A small network was shown many inputs. Here are its activations along a few directions, one row for each input.
Each table varies a few parts of the input and shows all the possible inputs, shuffled.
Descriptions start from the smaller parts, as in this example, which fits no table here: one of 4 places along a line, together with either a single point or one of 9 places around a ring or (one of 2 separate values, together with one of 8 places around a ring).
Shared parts are said once, and a part with two or three values counts as separate values.
(in the rows, 128 means zero)

Other details of the inputs vary at random and push rows far along two fixed directions, the same in every table; ignore that.

Rows:
row 1: [155  75 138 194 135 166 163  94  43  78 166 127 158 143 224]
row 2: [176 112 107 178 130 166 144  92  89  89 154 125 117  99 162]
row 3: [141 155 197  90 113  83 144 207 154  90 162 160 146 114 130]
row 4: [154  83  91 161 140 150 137  96  90 109 108 114 142 155 168]
row 5: [122 120  65 167 124 211  87  49 125 176 126 101 105  98  94]
row 6: [144 102 140 159 122 108 151 162  63  97 124 127 158 176 192]
row 7: [153 139 137 121 113  72 149 189 110 111 126 139 126 150 143]
row 8: [107 114  76 128 153 178  69  56 133 193  80  97 112 132  74]
row 9: [125 179 134 111  95 117 119 164 141 148 155 143 102 102 101]
row 10: [142 135 128 177 117  93 135 144  92 127 113 123 106 137 149]
row 11: [138 123 127 156 151 168 133  73 152 100 133 123 115  80 111]
row 12: [153 132 137 114 132 146 132 115 160  93 135 141 130  89 107]
row 13: [ 59 150 207  69 126  82 156 188 146 144 183 151 153 156 162]
row 14: [125 137 148 145 139 118 178 127 122  97 182 128 117 112 169]
row 15: [120 151 143  22 102 141  96 173 171 163 135 151 154 124  77]
row 16: [114 159 134 133 132 139 108 109 173 146 135 128 100  83  74]
row 17: [147  94 100 216 158 132 168  77  72  86 125 104 109 134 189]
row 18: [130 131 102 175 150 133 100  84 147 147  83 107 103 106  77]
row 19: [151 120 107 192 133 136  79  91 107 133  69 110 107 111  92]
row 20: [114 153 113 112  95 150  98 138 133 162 142 128 128 119 102]
row 21: [105 105 101  99 159 146 117  91 163 157  92 114 134 144 110]
row 22: [160 140  67 101 130 128 120 112 157 138 100 120 103 111  79]
row 23: [109 123 166  44 124 133 144 163 151 127 154 153 167 138 141]
row 24: [117 131  77 101 125 187 116  80 170 154 132 112 119 105  89]
row 25: [133 102 133 181 167 113 155  94 122  84 110 116 123 124 151]
row 26: [100 133  94  78 133 119 137 126 187 153 110 117 117 144  99]
row 27: [ 92 113 190 133 127  68 145 191  87 127 128 139 161 191 198]
row 28: [140 157 146  67 114  70 114 188 185 127  93 145 126 126  66]
row 29: [ 92 178 154  86 120  38 165 198 174 149 141 134 105 148 117]
row 30: [140 122 148 121 102 139 139 161  86 110 166 140 156 143 167]
row 31: [106 106 179  82 143  75 175 188 117  96 134 153 178 191 193]
row 32: [143 143  75 175 124 180 100  60 131 160 129 109  79  75  86]
row 33: [139 153 122 142 110 158  76 112 154 143 116 133 105  78  58]
row 34: [162 173 103  82  95 141 105 149 156 140 141 139 108  93  70]
row 35: [139  96 137 116 129 125 112 143  93 127  98 130 160 168 151]
row 36: [107 142 117 108 103 100 111 164 140 165 110 127 128 153 106]
row 37: [107 116  99 168 139 128 129 108 107 147 114 105 120 152 146]
row 38: [132 148 147  70 134  68 146 177 197 111 105 145 136 125  92]
row 39: [114  74 170 184 165 162 162  76  54  85 165 130 160 151 231]
row 40: [113 102 164 162 119 154 107 112  63 130 148 132 149 140 175]
Each input here is: one of 2 separate values, together with one of 4 places along a line, together with one of 5 places around a ring.
Q: The inputs of row 39 and row 21 match in every part but the choice among 2 separate values. If row 40 is changed in the same way as row 39 into row 21, which row does it become?
A: row 27
Q: The inputs of row 16 and row 18 match in every part but the choice among 2 separate values. If row 13 is changed in the same way as row 16 into row 18, which row does it become?
A: row 8
Q: Change only the place on the line of 4 in row 38. List by row number the other rows that result.
A: row 4, row 22, row 31
Q: Change only the choice among 2 separate values in row 34. List by row number the other rows that result.
A: row 7
